Look-ups in named tables: a row name and a column name give one cell, copied from the table.

ziz =
|  | gusus | puvu | loregod | vuzule | notalab | raluvuk | fad |
|---|---|---|---|---|---|---|---|
| pum | 0.63 | -0.16 | -0.12 | -0.84 | 0.33 | 0.55 | 0.32 |
| gul | 0.17 | 0.36 | 0.04 | -0.80 | 0.11 | 0.72 | 0.19 |
| fasugi | 0.41 | 0.10 | -0.05 | -0.87 | 0.22 | 0.65 | 0.25 |
| monuta | 0.52 | -0.04 | -0.09 | -0.87 | 0.27 | 0.60 | 0.29 |
| rad | -0.03 | 0.60 | 0.14 | -0.65 | 0.02 | 0.74 | 0.13 |
| durud | 0.07 | 0.48 | 0.09 | -0.73 | 0.06 | 0.73 | 0.16 |
| narus | 0.28 | 0.23 | -0.01 | -0.85 | 0.16 | 0.69 | 0.22 |
| daf | 0.74 | -0.29 | -0.14 | -0.79 | 0.38 | 0.48 | 0.35 |
| felol | -0.13 | 0.70 | 0.20 | -0.54 | -0.01 | 0.73 | 0.11 |

puvu of durud = 0.48
loregod of fasugi = -0.05
vuzule of pum = -0.84
gusus of felol = -0.13
fad of gul = 0.19
vuzule of monuta = -0.87
gusus of pum = 0.63
raluvuk of monuta = 0.60
vuzule of narus = -0.85
vuzule of gul = -0.80
Row with the largest gusus: daf

gunok =
	sodukif	lak	bavebol	tob	tobag	gebesa	vas	fos
figevil	169	52	134	64	85	190	105	95
dil	125	15	86	52	105	237	123	102
zaz	115	42	120	13	126	215	83	73
pazumuv	127	29	96	66	87	222	109	105
bepenod	141	30	98	67	87	220	107	105
dusuman	103	42	120	13	126	214	82	73
gisu	112	52	134	64	84	191	105	95
nizepo	115	15	86	51	108	236	122	101

What is the gebesa of nizepo in gunok?
236
What is the lak of dusuman in gunok?
42
What is the fos of bepenod in gunok?
105
What is the tobag of bepenod in gunok?
87
What is the bavebol of figevil in gunok?
134
What is the bavebol of dil in gunok?
86
What is the fos of dusuman in gunok?
73
What is the tob of nizepo in gunok?
51
What is the bavebol of dusuman in gunok?
120
What is the tobag of dusuman in gunok?
126

Table fakol
	kimite	neves	bepemiz	lomogim	lon	der	metepel
pesuko	4912	4237	6910	6280	6139	-3968	-2647
pagozu	2018	1202	1861	751	1190	730	2307
vaz	4834	5191	6767	5939	6792	-3323	-2794
samubef	3208	4096	5133	3337	4883	-1086	-2204
gak	-2008	-2980	-2719	-2396	-3377	2430	6300
vokigel	-2971	-4961	-4753	-2429	-5130	3806	7264
gadorek	-3839	-4562	-4198	-3683	-4690	3814	5926
zumu	-3391	-4930	-5110	-3800	-5290	5014	8340
dopumep	-1326	-2260	-1890	-1299	-3315	1681	5136
feve	-2397	-4386	-3870	-1654	-4746	3113	7052
gon	3360	3351	7067	5025	7215	-3616	-2381
gekemu	-642	-2141	-640	240	-1921	506	4788

lomogim of dopumep: -1299
lon of gak: -3377
kimite of gadorek: -3839
bepemiz of gon: 7067
bepemiz of gadorek: -4198
der of gadorek: 3814
lon of zumu: -5290
kimite of zumu: -3391
neves of feve: -4386
metepel of dopumep: 5136
lon of vaz: 6792
der of gak: 2430
neves of vaz: 5191
lon of gekemu: -1921
der of gekemu: 506

meval =
,rovo,lol,vigedo,mag
kitu,566,610,599,379
dofu,511,524,517,439
lupinot,593,645,623,330
feb,516,526,514,430
dotil,311,237,282,756
dafoni,530,549,540,427

What is the vigedo of dotil in meval?
282
What is the lol of dotil in meval?
237
What is the rovo of dotil in meval?
311
What is the vigedo of dafoni in meval?
540
What is the lol of dafoni in meval?
549
What is the rovo of lupinot in meval?
593
What is the vigedo of dofu in meval?
517
What is the rovo of feb in meval?
516
What is the vigedo of feb in meval?
514
What is the rovo of dofu in meval?
511
What is the rovo of dafoni in meval?
530
What is the rovo of kitu in meval?
566
What is the mag of dafoni in meval?
427
What is the mag of dotil in meval?
756
What is the mag of lupinot in meval?
330

Table supenog
|  | kirud | nabazok | nugivek | bifeve | mafe | barane | narumef | fum | saz |
|---|---|---|---|---|---|---|---|---|---|
| tuka | 2.849 | -4.165 | -0.833 | 3.218 | -2.403 | -2.193 | 5.861 | 1.859 | 3.225 |
| mak | 3.638 | -0.860 | 2.698 | 5.757 | -0.135 | 0.977 | -3.410 | 4.414 | -1.920 |
| riki | -2.154 | 2.450 | 1.412 | 1.677 | -4.740 | 8.421 | 1.945 | 5.498 | -1.009 |
| vite | -4.730 | -3.052 | -4.812 | -1.918 | 2.385 | -3.421 | -0.038 | 5.214 | 2.649 |
| tavig | -0.518 | 6.575 | -2.139 | -7.771 | 3.943 | 1.446 | -3.747 | -2.657 | 4.731 |
| feputu | 3.282 | 4.514 | 0.237 | -5.352 | -0.623 | -3.937 | -6.349 | -4.395 | 5.098 |
| fufetof | -2.956 | -2.166 | -1.292 | 1.045 | 3.547 | -0.187 | 2.492 | 7.481 | 5.422 |
| fot | 4.711 | 2.866 | -0.229 | 1.116 | -2.508 | 6.121 | -6.466 | -1.994 | 6.155 |
| pofur | 0.981 | 2.901 | -0.914 | 1.224 | 0.787 | 1.526 | 3.695 | 6.046 | -0.842 |
| garef | -1.839 | -3.140 | -4.377 | 4.169 | -0.664 | -3.555 | -3.844 | -1.151 | 4.008 |
| nup | -1.792 | 5.033 | 1.002 | -1.443 | -4.438 | 2.158 | 4.778 | 4.831 | 1.316 |
| mon | 4.767 | -2.521 | -0.698 | -2.849 | -4.170 | -1.373 | -1.574 | 2.795 | -1.937 |
| dedobep | 8.412 | 5.302 | 1.023 | 0.562 | -0.847 | 1.863 | -4.831 | 5.547 | 1.467 |
| luf | 6.120 | 0.689 | 8.607 | 1.356 | 1.003 | 0.731 | 1.282 | 2.476 | 3.495 |

What is the kirud of feputu in supenog?
3.282
What is the kirud of pofur in supenog?
0.981
What is the bifeve of vite in supenog?
-1.918
What is the mafe of fufetof in supenog?
3.547
What is the fum of garef in supenog?
-1.151
What is the bifeve of fot in supenog?
1.116
What is the nugivek of luf in supenog?
8.607
What is the bifeve of dedobep in supenog?
0.562
What is the bifeve of nup in supenog?
-1.443
What is the saz of garef in supenog?
4.008
What is the bifeve of fufetof in supenog?
1.045
What is the nugivek of nup in supenog?
1.002
What is the barane of fufetof in supenog?
-0.187
What is the kirud of mon in supenog?
4.767
What is the saz of mon in supenog?
-1.937

